A small network was shown many inputs. Here are its activations along a few directions, one row for each input.
Each table varies a few parts of the input and shows all the possible inputs, shuffled.
A made-up example of a description, with smaller parts first: values(2) and (point or ring(11) or (ring(5) and line(6))).
Shared parts are said once, and a part with two or three values counts as separate values.

Other details of the inputs shift rows strongly along two fixed directions, in all tables alike. That doesn't count.

Rows:
r1: 48 62 30 -1 8 -41 22 21 -10 -90 -8
r2: 51 62 47 18 6 -54 15 30 -21 -71 -2
r3: -5 -1 -19 4 0 -6 -2 -1 8 -3 31
r4: -2 -16 -22 3 -4 -8 0 14 -3 16 13
r5: 3 -26 -10 9 6 0 0 12 -6 10 21
r6: -7 -4 -22 22 8 -3 4 4 -21 21 8
r7: -4 4 73 -18 -3 9 10 -10 22 11 -51
r8: -1 0 -32 16 5 -3 4 5 -11 20 3
r9: 6 -29 -14 9 -1 13 -42 3 -16 -8 6
r10: -15 12 -29 14 3 -1 1 -9 -1 13 17
r11: 7 -23 -7 8 9 6 -4 -15 4 11 32
r12: -24 -32 38 -6 -19 30 -32 -16 7 18 -55
r13: -18 2 -34 14 9 5 5 8 -8 16 6
r14: 13 -7 -16 -14 13 -2 -10 3 3 13 20
r15: -27 -14 34 -12 -25 9 6 -23 31 40 -36
r16: 4 -5 -16 -15 25 13 -8 1 8 3 24
r17: -14 -1 -30 -4 -6 -6 5 -13 -3 1 18
r18: -11 -6 -23 5 1 -7 3 21 -3 0 19
r19: -3 -4 72 -20 5 22 9 -19 26 16 -52
r20: 15 -18 -14 -2 -3 34 -26 0 -13 1 19
r21: -9 21 -28 -1 18 -2 -3 2 -11 12 12
r22: 1 -3 -18 -14 5 -10 -11 4 -4 23 19
r23: 14 -10 -17 5 -2 -7 -4 -4 10 3 28
r24: 3 -4 -23 -24 13 1 -2 0 -2 -9 21
r25: 4 3 -23 10 -6 -15 -2 -6 -1 11 22
r26: -18 -4 70 -4 -21 6 14 -24 28 18 -48
r27: -22 14 60 10 -17 7 18 -29 17 25 -59
r28: 56 67 38 11 15 -39 18 35 -2 -90 0
r29: -2 -13 -21 4 8 4 3 19 5 -4 20
r30: 0 -12 60 -8 -7 25 21 -8 37 8 -64
r31: -8 8 -29 -19 9 -7 0 -2 -13 -1 13
r32: -6 -18 -11 10 -1 -10 0 13 -14 14 19
r33: -10 -13 -26 -9 -4 -2 2 -14 4 -2 24
r34: 4 -12 -25 -27 21 13 -2 -10 2 -4 20
r35: -9 -7 -13 13 -3 -10 -4 -10 -9 22 25
r36: -13 9 -23 -11 12 -3 -7 5 -5 14 17
r37: -9 -3 -25 -6 -9 -12 4 -7 -2 -8 25
r38: -6 23 37 10 -16 -1 17 -22 19 13 -48
r39: 11 -13 -13 -1 -12 24 -26 8 -16 0 19
r40: -4 -14 -29 -6 2 -2 8 8 -6 -12 15
r41: -34 9 18 -27 0 20 13 -27 11 28 -53
r42: 18 7 42 -17 9 10 7 -8 23 -1 -32
r43: -12 -30 44 -4 0 27 12 -10 21 24 -37
r44: -6 -1 -13 -4 11 -9 -9 -1 -18 26 19
r45: -17 -4 -20 1 -6 -6 -3 -1 7 10 28
r46: 2 -5 -26 10 0 -9 2 13 -8 12 10
r47: -12 8 -23 9 -2 -8 0 -2 2 4 24
r48: 62 44 33 28 1 -38 25 38 -1 -79 -10
r49: -18 -3 59 3 -24 18 -20 -12 3 1 -78
r50: -3 -23 -11 9 4 -4 -1 10 -10 13 19
r51: -13 26 60 -4 -1 4 13 -16 6 21 -62
r52: -7 -11 -8 9 -7 -14 -5 -6 -6 17 30
r53: -29 19 42 -7 -19 13 26 -33 23 7 -65
r54: 16 -17 -16 4 6 5 -3 -13 14 7 26
r55: 1 -18 -21 2 16 15 3 11 9 -3 19
r56: -11 2 -39 6 6 0 13 1 -15 -2 2
r57: -13 3 -18 -15 9 -5 -8 9 -2 12 22
r58: -1 -14 -18 1 10 13 -3 -9 17 2 30
r59: 16 -28 -13 11 8 18 -40 -1 -15 -16 8
r60: 0 3 -23 -10 8 -7 -9 0 -7 25 14
r61: -3 -13 -24 -9 -2 1 3 -11 8 -8 25
r62: 7 -14 -6 10 1 -8 -4 -5 0 5 33
r63: -1 -5 -17 3 2 -1 -2 0 13 -4 31
r64: 37 62 27 31 1 -40 29 40 -10 -80 -14
r65: -39 -11 27 -42 -10 18 8 -20 20 31 -43
r66: 46 54 39 39 0 -48 27 35 -23 -72 -12
r67: -7 -9 -22 4 5 0 2 18 1 -2 19
r68: -19 10 25 -15 -1 14 5 -21 13 44 -50
r69: 58 48 32 29 -2 -44 25 37 -6 -78 -12
r70: 0 -19 -25 -9 7 12 3 -19 11 -7 25
r71: 6 -10 -14 -1 -14 20 -27 6 -20 3 17
r72: 13 0 -17 -12 11 -10 -10 4 -3 10 21
r73: 4 10 -24 14 -10 17 -22 2 -33 7 7
r74: -3 5 -17 -14 14 -3 -8 8 0 2 24
r75: 4 2 -18 6 -15 14 -24 8 -29 4 13
r76: -7 -24 -29 -10 4 8 7 6 1 -4 14
r77: -17 -18 -30 -8 -3 -2 7 8 -7 1 12
r78: -4 -23 -16 9 -8 3 -42 5 -24 -2 4
r79: 1 -25 -28 -8 12 16 8 1 3 -10 14
r80: 7 -4 -7 -6 14 -11 -10 3 -13 10 27
r81: -14 5 66 -12 -38 29 -7 -5 7 9 -63
r82: -27 -12 28 8 -14 29 -27 -21 -5 23 -65
r83: -19 -16 35 -12 -20 13 6 -26 34 35 -35
r84: 42 61 20 24 -2 -45 35 33 -18 -95 -16
Description of these inputs: line(6) and (values(2) or (values(3) and line(4))).
Question: The inputs of r81 and r73 match in every part but the line(6) part. If r2 is changed in the same way as r81 into r73, which row does it become?
Answer: r51
Question: The inputs of r1 and r24 match in every part but the line(6) part. If r67 is changed in the same way as r1 into r24, which row does it become?
Answer: r29
Question: The inputs of r70 and r53 match in every part but the line(6) part. If r79 is changed in the same way as r70 into r53, which row does it become?
Answer: r56
Question: Which other rows does r59 become when the values(2) part takes its other values? List them by row number.
Answer: r20
Question: Which other rows does r19 become when the values(3) part takes its other values? List them by row number.
Answer: r11, r43
Question: Which other rows does r66 become when the line(6) part takes its other values? List them by row number.
Answer: r5, r6, r32, r43, r50

Rows:
r85: 19 4 -17 13 15 -19 15 30 -12 -14 27
r86: 25 -1 25 17 -8 -11 2 12 -4 -13 -19
r87: 32 34 -40 38 -3 -25 -21 28 -37 -57 34
r88: -21 -39 -23 -5 23 10 -6 10 2 48 14
r89: 22 19 34 -16 19 -9 -4 -1 12 -19 -7
r90: -46 -47 -35 -33 2 23 9 -21 25 29 7
r91: 24 5 23 9 6 12 0 -20 4 -36 -14
r92: -7 3 78 18 -32 12 10 -3 34 -6 -70
r93: 12 20 67 -19 14 6 18 12 23 -37 -60
r94: 39 23 -35 4 24 -16 13 31 -13 -59 45
r95: 9 31 -43 13 5 -20 16 19 -24 -31 22
r96: 26 20 -19 21 1 -33 15 4 -2 -11 43
r97: 29 21 -15 -7 15 -11 0 2 2 -23 41
r98: 20 10 -32 -4 11 -6 19 14 1 -40 29
r99: 36 13 17 32 -8 -21 3 23 -3 -37 -10
r100: 21 3 21 35 1 -4 7 -12 -3 -16 -7
r101: -2 35 9 2 2 -3 20 14 -8 -19 -27
r102: 1 41 -4 13 -3 -34 29 14 -12 -55 -12
r103: 16 37 64 -16 -13 -4 29 -17 36 -32 -43
r104: 26 17 -22 13 -3 -19 -19 18 -47 -26 23
r105: -20 29 66 -17 -11 13 26 1 11 1 -87
r106: 24 23 -29 33 11 -11 -12 -6 -37 -31 19
r107: -20 25 70 -15 2 10 15 3 12 1 -91
r108: -13 -50 -14 -29 -5 33 -25 -14 -2 35 13
r109: -25 -40 -27 -36 14 34 -4 -3 11 37 11
r110: 32 15 -18 -11 18 -16 -7 6 -7 -22 46
r111: -51 -48 -30 -7 -5 8 18 -14 20 49 7
r112: -45 -28 -25 0 -13 31 -33 -14 -11 44 5
r113: 30 19 -33 17 3 -21 -18 20 -42 -31 15
r114: -16 -41 3 -21 -8 30 -25 -12 2 20 8
r115: -5 18 92 -8 -15 -1 25 -13 34 20 -65
r116: 7 53 67 -7 -10 -13 14 -5 5 -12 -57
r117: 24 5 -14 41 -2 -21 -12 23 -19 -35 46
r118: -39 -3 -28 -12 -8 -7 -1 -28 3 35 8
r119: -19 -42 8 4 -14 14 -17 -5 -2 40 8
r120: -28 3 -14 -15 -1 13 -7 -20 1 51 0
r121: -2 25 82 0 -15 -1 30 -13 37 13 -56
r122: -36 -32 -18 -9 -14 24 -32 -12 -21 47 4
r123: -20 -28 -38 3 1 5 18 2 7 33 23
r124: -12 20 72 -24 -18 -5 30 -30 47 -21 -57
r125: -30 -48 -21 -15 -5 41 -31 -16 9 30 22
r126: 40 -3 -21 0 9 -7 -15 15 -18 -40 23
r127: -20 -19 -27 0 -11 18 -25 -4 -10 31 -16
r128: 35 -4 -7 23 -3 -23 -7 21 -28 -19 34
r129: -19 -52 -26 -21 -4 39 -27 -13 15 37 -1
r130: -11 -22 -1 -5 16 -2 -13 -7 8 53 16
r131: -33 -16 -24 -20 16 12 -29 -17 -7 67 7
r132: -38 -9 -34 -16 -8 14 -6 -29 3 61 9
r133: 25 22 -26 27 4 -55 17 7 -6 -35 54
r134: 21 12 -24 21 15 -20 21 29 -10 -21 33
r135: -17 -35 -12 -10 -10 35 -24 -11 17 14 2
Question: The inputs of r91 and r106 match in every part but one. If r124 is changed in the same way as r91 into r106, which row does it become?
Answer: r118
Question: Describe the family of inputs behind these rows.
Answer: values(3) and (point or ring(6) or (values(2) and line(5)))
Question: Which other rows does r124 become when the line(5) part takes its other values? List them by row number.
Answer: r89, r97, r103, r110
Question: Which other rows does r88 become when the line(5) part takes its other values? List them by row number.
Answer: r85, r111, r123, r134
Question: Which other rows does r121 become when the values(2) part takes its other values? List them by row number.
Answer: r134
Question: Which other rows does r112 become when the values(3) part takes its other values? List them by row number.
Answer: r117, r125
Question: Which other rows does r86 become when the values(3) part takes its other values? List them by row number.
Answer: r113, r126

Rows:
r136: -7 -22 82 -60 -21 61 -25 -31 44 40 -59
r137: 7 -21 -89 -3 11 -35 34 16 -8 19 75
r138: -50 -42 -38 19 1 40 -28 3 -26 96 13
r139: 28 50 3 20 20 -56 40 -13 8 -35 23
r140: 50 -6 25 23 18 4 -3 35 -2 -44 23
r141: -1 49 2 -13 11 -8 50 -3 31 -47 -44
r142: -11 44 77 -3 -10 -23 -5 8 -22 -21 -93
r143: -27 -22 -32 26 -4 3 -38 -28 -31 63 9
r144: 73 -19 -27 21 3 -23 -2 43 -22 -64 50
r145: -43 -29 22 7 -13 29 -26 -29 3 98 -49
r146: -16 -8 -54 1 32 -9 27 15 8 38 67
r147: 47 20 -45 50 -12 -45 -1 46 -62 -38 28
r148: -66 -4 55 -64 8 6 35 -29 47 53 -71
r149: 49 9 102 6 -1 2 4 -1 37 -37 -56
r150: -53 -41 -52 -18 -5 10 21 -40 20 63 52
r151: -15 13 31 -13 12 -14 39 -19 48 41 -19
r152: 45 1 56 17 7 -7 -8 -13 11 -44 -15
r153: 45 -9 -22 30 -2 -22 -23 39 -2 -79 62
r154: -47 -9 -14 -11 -13 38 -20 -15 -34 38 -36
r155: -65 -43 -58 -18 -5 2 12 -12 40 58 47
r156: 22 50 -27 34 -1 -9 -9 23 -38 -64 -31
r157: -21 -14 -37 33 -25 2 -24 -13 -40 25 29
r158: 45 60 -40 18 -2 -32 -41 25 -56 -26 47
r159: 30 -8 64 13 -23 12 3 -10 12 -55 -16
r160: 31 4 14 -5 6 29 -5 9 13 -72 -36
r161: 38 65 -35 -19 19 -43 17 12 -3 -28 63
r162: -63 -31 -62 -51 18 33 20 -29 9 63 25
r163: -2 -16 79 -42 4 17 -11 -2 26 -16 -63
r164: -19 36 77 33 -49 -12 3 15 11 -29 -78
r165: -4 -58 -60 -30 18 46 -36 -3 -19 5 53
Question: Describe the family of inputs behind these rows.
Answer: values(3) and (line(4) or ring(6))
Question: The inputs of r139 and r143 match in every part but the values(3) part. If r161 is changed in the same way as r139 into r143, which row does it become?
Answer: r158
Question: Which other rows does r141 become when the line(4) part takes its other values? List them by row number.
Answer: r148, r161, r162
Question: Which other rows does r153 become when the ring(6) part takes its other values? List them by row number.
Answer: r140, r144, r149, r152, r159
